A small network was shown many inputs. Here are its activations along a few directions, one row for each input.
In each table, some parts of the input vary, and every possible input appears once, in random order.
A made-up example of a description, with smaller parts first: one of 6 places along a line, together with either a single point or one of 11 places along a line or (one of 3 separate values, together with one of 8 places around a ring).
Shared parts are said once, and a part with two or three values counts as separate values.

Other details of the inputs vary at random and push rows far along two fixed directions, the same in every table; ignore that.

Rows:
row 1: [ 48   1  47   9   7 -30 -25 -13  70  67   2]
row 2: [  7 -19 -16  35  -2  10 -14   7  32  17  11]
row 3: [-26  19  -5   2   7  13 -25 -15   3  13 -31]
row 4: [ 14  46  64 -12  13 -23 -40 -26  41  69 -32]
row 5: [ 10 -13 -24  14   3   5  30   3   5 -30  15]
row 6: [  0 -23 -24  29 -12 -12 -20   3  11  28  19]
row 7: [ 69  -1  65 -55  42 -37  92  29 -47 -83  62]
row 8: [ 11 -23 -22  15  -1   3  34  -1 -11 -22  12]
row 9: [ 37  27  89 -83  41 -23  67  17 -70 -87  36]
row 10: [ -26  -33 -115   37  -15   40   16   15  -15  -48   -5]
row 11: [ -28  -60 -106   32  -34   22    7   16  -27  -48   -3]
row 12: [ 12  39  69 -10   2 -18 -38 -34  45  62 -29]
row 13: [ 68   8  63 -57  47 -35  87  33 -31 -91  65]
row 14: [ 27  38  82 -82  32 -39  57  28 -79 -86  57]
row 15: [ -20  -29 -119   24  -34   43   26   25   -4  -42   -7]
row 16: [-59 -21 -87   7 -31  63 -21   5 -52 -47  -5]
row 17: [ 20 -10  -5  43 -16   1 -45  -4  66  67  -5]
row 18: [-57 -26 -79  14 -33  64 -15  10 -51 -51 -18]
row 19: [ -13  -32 -115   26  -38   48   -4   25   -8  -49   21]
row 20: [ 12 -16 -30  14   9  -1  32   7 -16 -15   8]
row 21: [-29  -7  19  13 -13 -11 -61 -28  21  63 -40]
row 22: [ 35  -2  53  20  16 -26 -26 -15  47  82  25]
row 23: [-63 -27 -82  15 -39  43 -19  14 -54 -52 -20]
row 24: [-31   7  -7   4  -5  -9 -23 -13 -17  19 -34]
row 25: [ 51  13  54 -55  36 -58 109  40 -50 -71  54]
row 26: [ 23  -7 -30   7 -11   3  28   7   8 -30  12]
row 27: [  5 -13 -23  27  -1  10 -21   3  31  21  25]
row 28: [ -6  22  74  -2   5 -39 -33 -35  21  67 -28]
row 29: [ 25  50  80 -84  46 -23  83  26 -52 -82  32]
row 30: [ 77  32  48 -58  40 -40  94  36 -35 -85  54]
row 31: [-40   5  -7  -2 -11  -4 -12  -6 -10  24 -33]
row 32: [-27   2   4   7  -8  16 -19 -26  -7  17 -30]
row 33: [-53  -3 -98  -3 -37  57   1  13 -27 -49 -34]
row 34: [-25  11  14  20   1   4 -50 -34  20  75 -46]
row 35: [ 13  35  73  -9   1 -11 -53 -16  44  65 -17]
row 36: [  1 -29 -17  37 -13 -12 -13   8  13  24   6]
row 37: [-43 -18 -92  -4 -39  58 -21   7 -28 -62 -28]
row 38: [  9 -25   5  51  -6   0 -38 -12  48  77  -4]
row 39: [ -1  33  76  -3  17 -17 -36 -37  42  62 -25]
row 40: [ -1  35  74 -10  18 -11 -56 -24  40  69   1]
row 41: [  4  22  77 -12  20 -16 -47 -29  43  61 -21]
row 42: [ -33  -35 -113   31  -20   44   28   22   -7  -42   -3]
row 43: [ 12  41  67 -17   3 -12 -59 -20  43  68  -3]
row 44: [-26  11  25  21  -5  16 -67 -21  40  63 -28]
row 45: [ -6  27  71  -9  17 -18 -21 -26  28  82 -30]
row 46: [ 58  14  57 -54  44 -37 113  35 -47 -70  56]
row 47: [ -31  -43 -114   38  -27   17   17   15  -33  -41  -10]
row 48: [ -2 -25 -22  33 -14 -19   2 -10  13  21  -5]
Description of these inputs: one of 2 separate values, together with one of 4 places along a line, together with one of 6 places along a line.
Q: The inputs of row 9 and row 34 match in every part but the place on the line of 6. If row 41 is changed in the same way as row 9 into row 34, which row does it become?
A: row 3
Q: The inputs of row 21 and row 28 match in every part but the place on the line of 6. If row 1 is changed in the same way as row 21 into row 28, which row does it become?
A: row 26
Q: Change only the choice among 2 separate values in row 12. List by row number the other rows that result.
A: row 26

Rows:
row 49: [  4  20  49 -30  14 -24  13  19 -38 -19  30]
row 50: [-31   7 -31 -19 -12  12  14   0 -27 -24 -24]
row 51: [  1  10  47 -28  12 -17   2   3 -24   1  25]
row 52: [ 25  -9  53  20   9 -40 -37 -25  48  75 -13]
row 53: [-27   2 -23 -21  -1  23  41   1 -48 -74 -19]
row 54: [ 35  -1  45  -6  31 -22  55   3   3 -11  26]
row 55: [ -34  -39 -103   63  -29   35  -16   -7   12   27  -24]
row 56: [ -3 -20 -81  13 -17  49  24  26  -3 -48  10]
row 57: [ 41  16  45   2   8 -29 -30 -11  56  42  12]
row 58: [-22 -39 -73  23 -34  10  -9   5  -8 -12  -8]
row 59: [-27 -15   6  26  -1  11 -59 -21  14  54 -17]
row 60: [ 18  31  67 -45  35 -26  32  -5 -19 -18  -8]
row 61: [-33 -26 -86  49 -25  19  -8  10  13  24 -14]
row 62: [ 25   6  49  14  18 -38  -4 -15  54  91   4]
row 63: [ 36  -6  55 -14  16 -34  33  -1  -7 -24  21]
row 64: [  6  31  40 -29  14 -18  20 -10 -21  -6 -16]
row 65: [ -4 -11 -86  16  -9  39  22  20   0 -50  18]
row 66: [-10  26 -36 -34  -2  30  25  13 -30 -79   0]
row 67: [ 33  -2  35  -2  34 -24  35   4   9   9  18]
row 68: [ -72  -36  -73   86  -47   43 -119  -42   44  115  -57]
row 69: [-44 -31 -50  13 -15  43  -5   3 -45 -51   3]
row 70: [  1 -14 -36 -10 -15 -13  35  31 -43 -64  19]
row 71: [-17  28  29   1   0 -23 -28 -16  27  64 -40]
row 72: [  9  27  60   3  11  -6 -63 -20  50  69   7]
row 73: [ 21 -12 -33 -22 -16  21  27  28 -23 -79  23]
row 74: [ 28  -3  34  12   0 -36 -11 -13  16  36   1]
row 75: [ 17  39  45 -40   9   5   8   0   8 -11 -12]
row 76: [ 23  20  51 -41  13  10   6  18 -18 -38  35]
Q: What is each input in this table made of?
A: one of 4 places along a line, together with either one of 2 separate values or one of 5 places along a line
Q: The inputs of row 50 and row 51 match in every part but the place on the line of 4. If row 75 is changed in the same way as row 50 into row 51, which row does it become?
A: row 76
Q: Start at row 54 and move only the place on the line of 4, one step at a time. The first step leads to row 63. Which rows follow, in order?
A: row 69, row 53

Rows:
row 77: [ 25  15  41 -49  12   0  -4   5  -9 -39   9]
row 78: [ 28  13  40  -5  11 -22 -40  -8  45  17  11]
row 79: [  5  20 -32 -29   7  17  31  36 -46 -85  51]
row 80: [-21 -15 -41  23 -19  -6 -15  -2  26  42 -33]
row 81: [ 16  33  56 -27   9 -36  13 -10 -12   6  -8]
row 82: [  2 -21 -27  50 -24  37 -31 -12  61  56 -12]
row 83: [  7  24  42 -30   8 -25  30 -10 -24 -20   0]
row 84: [ -3  -9 -31 -32   2  -8  72  28 -45 -77  16]
row 85: [-39  -3 -85 -12 -22  64  -9  21 -46 -55   4]
row 86: [ 11   2  18 -18  21 -25  43  10  -8 -13   5]
row 87: [ 34  -3  23  18 -10 -31 -12  -3  28  52  -2]
row 88: [-35  -3 -24  26 -14  12 -27 -27   3  28 -39]
row 89: [-29 -22 -39  32   0   5  -9 -12  24  41 -28]
row 90: [-44 -31 -52   6 -12  42 -10   2 -41 -29  -7]
row 91: [ 12   8  76 -23  36 -11   5  -6 -16  12  11]
row 92: [ 14  18  68 -32  12  13   3   7   8  -2  15]
row 93: [  9   0  39   8  30 -18   1  -1  -2   1  26]
row 94: [-40 -34 -91  21   0  35  35  15 -33 -54 -14]
row 95: [ 26  36  42 -34  14 -14   0 -15   8 -25 -11]
row 96: [ 54   4  22 -11  10 -13   3  -4  27  -7  15]
row 97: [-41 -22 -15  24 -30  17 -62 -25  21  67 -31]
row 98: [ 10  35  62 -12  11   4   2 -15  28  20 -10]
row 99: [-20  11 -52  15  -5  23 -16   2  29  34 -19]
row 100: [  3  -2 -56  32 -15  30 -26  -4  28  38   1]
row 101: [-15 -46 -93  30 -16  38  28  10 -36 -52  10]
row 102: [-25  10 -18  17 -28  -1 -29 -13   2  26 -44]
row 103: [-34 -21 -86   9 -22  56  35  28  -6 -61  -9]
row 104: [ 21  13  44 -12   2 -43  -1  17  -4  -5  25]
row 105: [ -1 -32 -31  49   2  16 -12 -14  17  35  -8]
row 106: [ 10   9  77 -19  19 -22 -19 -13   5  44   2]
row 107: [ 16   4  44  -8  19 -31   6   5  -6  -7  31]
row 108: [  3  -6   2 -18  -1 -16  28  19 -35 -57  40]
row 109: [ 13  11  50 -41   5 -21   9  10 -32 -13  14]
row 110: [-27 -14 -22  48 -24  34 -60  -9  60  51 -10]
row 111: [ 38  -3  29  10  -2 -32  -2  -6  24  45   8]
row 112: [ 16   7  34  -6   2 -37  -9   7   3   8  23]
row 113: [ 11  26  63 -13  37 -19  22 -18 -14   2  -5]
row 114: [  16    2  -35  -41    9    6   54   28  -26 -100   10]
row 115: [ -5  11   0 -31  18   4  59   5 -67 -84  11]
row 116: [-38 -15 -22  27 -39  13 -71 -11  17  65 -41]
row 117: [-34 -31 -63  27 -10  23  -7   6 -24 -35  13]
row 118: [ 13  55  32 -30  19  -2  10  -5  -7  -3   4]
row 119: [ -2 -32 -42  37 -26   5 -13 -12  21  35  -5]
row 120: [ 28 -13  24  24   6 -19  -5 -15  27  50   5]
row 121: [ 11  11  29  -1  -1 -40   0   4  28  47 -20]
Q: What is each input in this table made of?
A: one of 5 places around a ring, together with either one of 3 separate values or one of 6 places along a line
Q: The inputs of row 78 and row 114 match in every part but the place on the ring of 5. If row 79 is changed in the same way as row 78 into row 114, which row does it become?
A: row 99
Q: The inputs of row 96 and row 77 match in every part but the place on the ring of 5. If row 87 is changed in the same way as row 96 into row 77, which row does it become?
A: row 116
Q: Change only the choice among 3 separate values in row 95. List by row number the other rows that result.
A: row 98, row 118
Q: Start at row 121 and move only the place on the line of 6, one step at a time. The first step leads to row 80. Which rows follow, in order?
A: row 84, row 86, row 89, row 94
